Each row below holds a small network's activations on one record, seen along a few directions.
Records have a field called FURO. Each example row is followed by its value.
Records without FURO are marked missing.
Other fields move the rows too, some of them a lot.
(in the rows, 500 means zero)
Random noise pushes rows far along 2 fixed directions. That doesn't count. These rows show it; they differ only by the noise:
[402,452,573,571,483,584,527,357,575,507,442,508,609,488,686,629,182,690,681,516,669]
[578,527,560,608,390,498,430,441,583,577,624,462,566,396,540,557,383,589,654,511,563]
[420,428,490,810,349,526,429,710,389,413,465,396,631,290,560,416,520,586,432,492,406]
[691,579,563,600,347,450,379,448,614,634,740,447,534,361,461,537,470,537,669,511,529]

[738,635,494,199,554,361,457,268,596,614,643,488,461,527,481,540,545,405,501,491,561]
rim
[650,553,432,424,445,349,417,534,437,499,571,409,508,382,440,397,727,357,299,474,382]
lugap
[322,395,464,513,542,567,530,544,401,361,253,514,544,494,645,474,432,567,388,482,486]
missing
[184,322,485,428,670,609,643,329,437,319,131,516,591,642,797,616,157,668,440,490,653]
lugap
[278,345,445,646,446,623,550,780,345,327,311,453,610,335,569,395,513,549,326,506,400]
fub
[511,494,497,397,533,498,480,419,515,495,442,532,483,513,552,514,468,507,489,490,518]
missing
[606,529,547,632,352,497,432,419,632,561,692,483,553,394,525,606,358,576,697,524,585]
ripat
[715,676,456,416,494,384,447,585,484,635,669,550,376,464,266,388,822,308,426,515,385]
subuf
[532,447,469,759,324,496,412,672,498,482,531,417,613,325,525,485,527,545,493,478,466]
felaf
[544,485,527,591,421,526,470,404,622,575,572,507,584,448,610,642,303,608,698,501,652]
felaf
[575,597,463,395,493,434,500,499,493,534,560,497,408,465,415,441,665,353,385,509,418]
nonal
[315,419,523,725,564,616,510,707,382,459,446,485,408,566,360,389,600,482,527,463,330]
laf
[478,446,509,472,475,561,523,544,499,498,443,495,546,441,549,509,458,525,495,519,536]
les
[553,553,500,209,552,431,581,210,582,525,404,501,589,445,715,632,321,496,397,517,670]
zed
[182,304,439,635,545,635,570,695,323,311,191,505,603,560,646,449,440,603,387,496,501]
dariv
[622,575,564,453,486,453,474,333,615,567,646,539,451,585,513,569,389,598,678,512,603]
ritir
[791,651,576,517,333,389,355,289,756,748,868,469,490,378,482,624,396,502,788,538,631]
ritir
[390,419,480,549,487,528,531,436,504,392,408,455,539,525,672,569,306,585,516,521,579]
nonal
[622,537,484,485,432,421,425,580,508,533,605,431,487,414,458,412,604,445,514,518,427]
laf
[299,389,485,494,612,545,591,426,386,295,241,480,574,583,684,528,346,631,344,486,541]
zed
[564,607,532,287,631,523,566,365,583,648,542,653,391,689,418,575,504,454,618,528,616]
felaf
[653,601,469,365,454,414,502,411,588,593,520,535,551,389,565,553,464,480,490,543,614]
subuf
[483,509,512,377,519,501,571,271,657,560,403,562,624,521,727,689,157,610,656,541,764]
subuf
[541,506,461,545,399,449,483,516,555,523,470,480,636,374,615,544,417,529,510,525,575]
roki
[350,469,526,497,573,582,567,469,539,486,463,552,455,609,506,537,397,499,610,518,514]
ripat
[473,577,520,143,742,501,634,238,500,540,368,600,426,661,531,559,453,436,424,492,576]
lugap
[704,595,524,300,476,477,449,438,636,633,773,528,389,489,328,489,572,424,650,531,511]
fub
[431,440,451,583,457,522,443,616,409,418,416,483,516,434,542,419,563,498,410,474,412]
missing
[350,444,446,457,524,536,616,482,471,414,216,545,656,433,755,560,305,606,403,537,646]
roki
[437,497,535,493,638,538,533,475,438,500,458,508,409,638,378,487,566,451,473,449,411]
rim
[571,555,475,359,452,424,493,333,609,520,569,469,513,485,619,570,400,465,527,521,609]
nonal
[686,540,499,733,298,414,383,626,531,533,670,442,580,308,428,477,607,522,497,479,448]
roki
[722,583,468,530,354,431,384,658,494,607,693,464,494,325,368,411,759,384,431,515,419]
dariv
[649,524,552,535,457,497,423,524,550,548,707,487,425,547,366,487,575,536,629,486,476]
les
[406,446,597,521,623,661,545,463,571,573,542,566,371,729,369,561,418,524,750,475,528]
les
[395,482,448,488,565,476,546,562,362,413,378,456,497,509,497,409,625,387,259,463,372]
zed
[192,362,579,671,662,714,633,619,375,381,289,601,449,754,463,505,434,627,543,449,493]
dariv
[564,480,570,468,495,568,461,396,661,574,706,511,424,600,425,586,342,564,802,528,583]
fub
[403,473,575,617,573,582,521,558,459,503,482,526,399,627,369,453,533,520,589,467,421]
laf
[189,335,457,724,515,583,574,676,307,229,189,475,602,519,691,423,398,690,338,493,461]
ritir
[416,434,479,597,389,515,502,548,541,438,441,448,626,357,654,545,356,552,507,528,539]
ripat
[341,477,500,332,718,542,618,396,415,452,287,549,480,663,538,517,458,470,391,469,500]
rim

Which value of FURO does each new row have?
[430,431,441,616,438,548,499,760,355,425,374,469,569,376,514,395,647,482,302,508,425]
dariv
[660,580,516,602,461,448,416,576,539,619,723,497,366,530,252,453,695,381,600,474,385]
subuf
[471,438,554,661,432,575,494,536,519,480,495,510,578,488,541,561,400,633,578,479,579]
dariv
[337,448,508,543,549,578,551,544,500,457,443,528,459,585,483,498,450,492,557,515,462]
ripat
[377,432,508,641,515,607,496,751,417,465,558,497,426,528,293,369,661,429,519,487,307]
fub
[545,475,455,624,434,465,449,603,473,457,538,470,505,472,492,469,549,529,509,488,462]
roki
[387,487,449,467,496,472,518,498,489,444,376,495,566,503,659,461,425,545,444,546,542]
ritir
[400,430,582,612,564,655,514,565,543,539,606,533,367,658,305,504,479,498,724,489,436]
fub
[297,390,516,612,558,644,543,685,431,438,466,519,446,589,374,423,536,491,549,493,377]
fub
[512,554,484,386,615,455,516,497,407,514,474,500,442,550,400,432,674,362,355,460,388]
rim
[370,376,527,545,483,613,541,519,522,466,385,490,603,494,631,568,303,601,584,510,588]
les
[665,526,488,547,359,445,365,657,541,566,784,437,439,391,277,393,714,390,565,508,360]
fub
[490,513,538,533,517,517,510,416,564,545,575,495,403,592,442,563,446,456,609,501,498]
nonal
[479,455,508,491,478,514,466,438,558,500,470,500,506,522,577,551,381,536,605,486,547]
missing
